Each row below holds a small network's activations on one input, seen along a few directions.
Each table varies a few parts of the input and shows all the possible inputs, shuffled.
A made-up example of a description, with smaller parts first: ring(8) and (point or line(9) or (values(3) and line(6))).
Shared parts are said once, and a part with two or three values counts as separate values.
In the rows, 128 means zero.

Other details of the inputs shift rows strongly along two fixed directions, in all tables alike. That doesn't count.

Rows:
x1: [129 124 108 113 133 122 121 133 142 147 124 147 162 133]
x2: [131 123 134 139 114 134 139 148 121 108 130 105 105 117]
x3: [144 132 106 139 135 138 115  48 150 157 120  94  51 162]
x4: [124 129 109 114 134 125 118 115 132 142 125 118 121 127]
x5: [140 130 157 141 134 126 137 139 119  88 136 126 143 112]
x6: [131 128 117 109 132 136 129 122 110 135 107 144 160 123]
x7: [122 129 139 149 117 130 142 153 125 119 136 117 103 124]
x8: [114 123 128 118 118 114 127 153 129 118 140 114 125 109]
x9: [121 124 142 146 111 120 135 149 135 121 146 118 103 126]
x10: [122 131 136 141 114 134 142 143 109 108 129 112 102 113]
x11: [117 128 122  90 135 121 116 139 120 147 111 180 204 127]
x12: [113 128 135 118 121 124 136 168 112 121 126 160 172 110]
x13: [119 127 132 135 117 127 131 148 120 116 139 102 101 112]
x14: [136 122 113 115 131 135 120 118 129 138 118 123 136 129]
x15: [140 135 120 143 133 144 126  64 134 154 110 135  90 162]
x16: [122 134 129 131 127 134 130 116 123 137 118 145 128 135]
x17: [119 127 134 125 119 126 134 153 110 114 129 120 127 111]
x18: [122 129 139 153 116 134 146 149 121 116 132 121 104 121]
x19: [131 125 134 143 112 138 145 145 116 105 127 109 108 116]
x20: [122 124 125 133 118 121 134 150 131 118 140  98 102 112]
x21: [116 131 135 147 117 126 134 154 130 123 144 115 101 124]
x22: [119 128 140 135 114 127 136 143 115 110 133 109 102 116]
x23: [142 130 158 148 134 125 134 134 126  89 143 108 114 120]
x24: [136 137 109 116 139 144 118  70 118 152  98 138 123 149]
x25: [127 125 142 140 107 128 143 138 114 106 132 114 103 117]
x26: [126 127 119 125 126 118 123 120 145 144 133 134 126 139]
x27: [124 120 139 135 110 121 131 142 126 114 141 105 102 115]
x28: [123 126 117 100 133 125 113 120 121 142 118 138 156 125]
x29: [132 131 161 161 133 130 139 135 131  93 145 126 114 124]
x30: [109 125 133 108 121 113 124 172 124 129 135 155 179 112]
x31: [135 126 126  95 157 113 115 129 145 134 135 173 219 133]
x32: [148 128 134 114 154 127 114 106 134 123 130 135 162 130]
x33: [143 134 106 126 143 148 119  66 125 157 101 116  98 155]
x34: [128 121 124 134 115 124 133 150 136 114 140  99 103 113]
x35: [132 130 160 157 134 126 136 139 135  96 149 121 115 129]
x36: [158 134 113 120 167 135 107  49 153 145 124 121 117 160]
x37: [115 122 128 111 124 117 129 176 124 131 133 151 181 112]
x38: [114 131 128 144 118 119 134 155 138 124 148 112 100 122]
x39: [117 132 140 147 117 129 139 152 123 119 138 120 101 124]
x40: [143 134 101 131 144 147 114  61 133 162 108 105  84 156]
x41: [132 127 122 129 130 136 129 124 131 139 118 139 135 139]
x42: [121 124 105  88 140 113 116 147 134 156 117 171 209 124]
x43: [118 131 114 110 134 116 117 128 139 149 127 148 155 134]
x44: [147 134 118 106 170 131 104  75 144 156 116 168 187 160]
x45: [132 128 123 134 128 140 134 121 127 135 115 142 134 136]
x46: [121 117 138 102 115 115 130 161 112 114 126 146 174 106]
x47: [125 125 132 149 115 128 137 155 135 120 142 114 107 125]
x48: [140 135 119 139 135 141 120  66 138 158 113 131  91 165]
Each input here is: values(2) and line(4) and (point or line(5)).
The inputs of x32 and x36 match in every part but the line(4) part. If x14 is changed in the same way as x32 into x36, which row does it become?
Answer: x34
Which other rows does x32 become when the values(2) part takes its other values? List them by row number.
Answer: x44

Rows:
x49: [129 123 136 113 131 120 122 142 122 118 129 134 158 115]
x50: [128 128 140 134 125 126 128 127 125 111 136 112 110 122]
x51: [125 120 129 121 125 114 129 147 139 124 138 143 156 123]
x52: [121 131 135 141 125 121 129 135 140 123 144 120 108 130]
x53: [133 125 130 117 130 124 133 141 125 116 125 150 175 119]
x54: [131 121 132 105 134 120 121 145 123 122 128 137 171 117]
x55: [119 122 113 103 123 122 126 154 121 138 121 137 163 115]
x56: [126 126 136 143 118 136 134 137 123 124 131 120 108 129]
x57: [137 125 123 108 140 129 115 114 127 134 122 136 156 130]
x58: [128 123 106 105 125 127 126 121 128 146 111 142 149 126]
x59: [139 140  82 101 152 144 104  39 129 189  87 147 126 168]
x60: [124 129 134 142 127 121 128 138 141 126 143 118 109 129]
x61: [127 129 142 134 124 124 130 125 122 112 137 114 109 122]
x62: [124 129 134 115 137 124 132 140 119 120 124 154 173 117]
x63: [126 128 132 141 126 124 128 139 142 126 146 116 109 130]
x64: [130 124 137 143 113 132 139 133 126 120 129 124 108 129]
x65: [127 128 132 141 128 122 129 140 143 127 145 114 110 131]
x66: [120 126 119 133 116 132 132 140 126 130 131 109 104 120]
x67: [135 130 128 144 127 141 129 108 128 139 122 116  95 146]
x68: [135 123 137 135 121 125 133 126 131 110 135 113 111 123]
x69: [131 134 120 116 136 136 120  93 120 153 107 153 142 146]
x70: [123 133 125 124 134 121 122 115 137 140 132 139 134 137]
x71: [128 127 131 117 138 125 127 145 122 120 124 150 174 118]
x72: [123 130 140 141 118 133 135 135 121 121 129 124 106 129]
x73: [135 132 135 145 132 132 136 135 129 114 135 114 114 128]
x74: [125 129 135 122 135 126 132 143 122 115 127 145 160 118]
x75: [133 131 135 146 131 135 135 134 129 113 136 116 113 126]
x76: [119 127 121 134 116 129 132 140 124 129 128 111 103 119]
x77: [117 130 122 132 115 128 133 138 123 127 128 113 102 121]
x78: [139 136 119 145 136 148 121  73 131 153 110 120  84 160]
The inputs of x64 and x53 match in every part but one. If x69 is changed in the same way as x64 into x53, which row does it become?
Answer: x62
What do these inputs look like to the network?
Answer: values(5) and (point or line(5))
Which other rows does x69 become when the line(5) part takes its other values? List them by row number.
Answer: x56, x67, x72, x78
A walk changes only the line(5) part. It starts at x65 and steps to x63. List the rest of the walk in order.
Answer: x60, x52, x70
List by row number the other rows that have the values(5) part in common with x55.
Answer: x58, x59, x66, x76, x77

Rows:
x79: [130 123 182 123 125 108 140 161 108  63 151 137 168  94]
x80: [109 130 115 131 113 112 114 114 146 155 147  90  57 137]
x81: [126 111 139 110 127  98 123 193 150 105 164 126 179 100]
x82: [141 123 112 136 119 145 133 113 122 123 114  89  85 124]
x83: [135 143 169 187 136 129 137  98 155 105 160 121  66 157]
x84: [128 121 144 118 124 130 139 178 100  85 126 122 166  86]
x85: [138 127 112 157 111 156 145 116 124 135 115  93  64 138]
x86: [135 129 114 169 120 143 143 126 149 142 131 101  66 148]
x87: [140 139 136 173 148 132 130 112 164 120 158 103  79 150]
x88: [116 113 132 122 121 102 133 208 154 113 162 144 184 104]
x89: [116 122 142 118 129 117 144 215 118 106 136 170 221  98]
x90: [148 122 118 131 131 128 125 107 141 118 136  84  92 127]
x91: [116 136  50  63 146 138  93  56 130 244  61 200 188 175]
x92: [142 135 129 165 128 161 146 110 114 119 117  99  73 138]
x93: [148 128 131 112 152 125 121 116 127 107 132 118 156 117]
x94: [160 140 122  85 195 128  80   4 151 175 100 195 204 188]
x95: [135 143 163 190 125 144 149 104 129 113 134 127  64 157]
x96: [148 134 143 156 154 124 119 105 158 112 160  90  88 143]
x97: [118 136  55  65 156 125  80  45 154 239  86 190 180 179]
x98: [ 87 120 115 109  77 126 144 198  90 136 114 133 130  93]
x99: [140 141 159 181 117 159 150  91 105 107 117 114  55 148]
x100: [ 85 110 112  59  91 107 126 210  82 128 106 158 209  69]
x101: [ 95 115 121  82  97  96 125 189 106 121 135 124 159  82]
x102: [138 131 156 129 130 140 133 104  97 101 109 141 138 121]
What do these inputs look like to the network?
Answer: line(4) and ring(6)
The inputs of x99 and x92 match in every part but the line(4) part. If x83 is changed in the same way as x99 into x92, which row does it become?
Answer: x87
A walk changes only the line(4) part. It starts at x79 and steps to x93. List the rest of the walk in order.
Answer: x90, x101
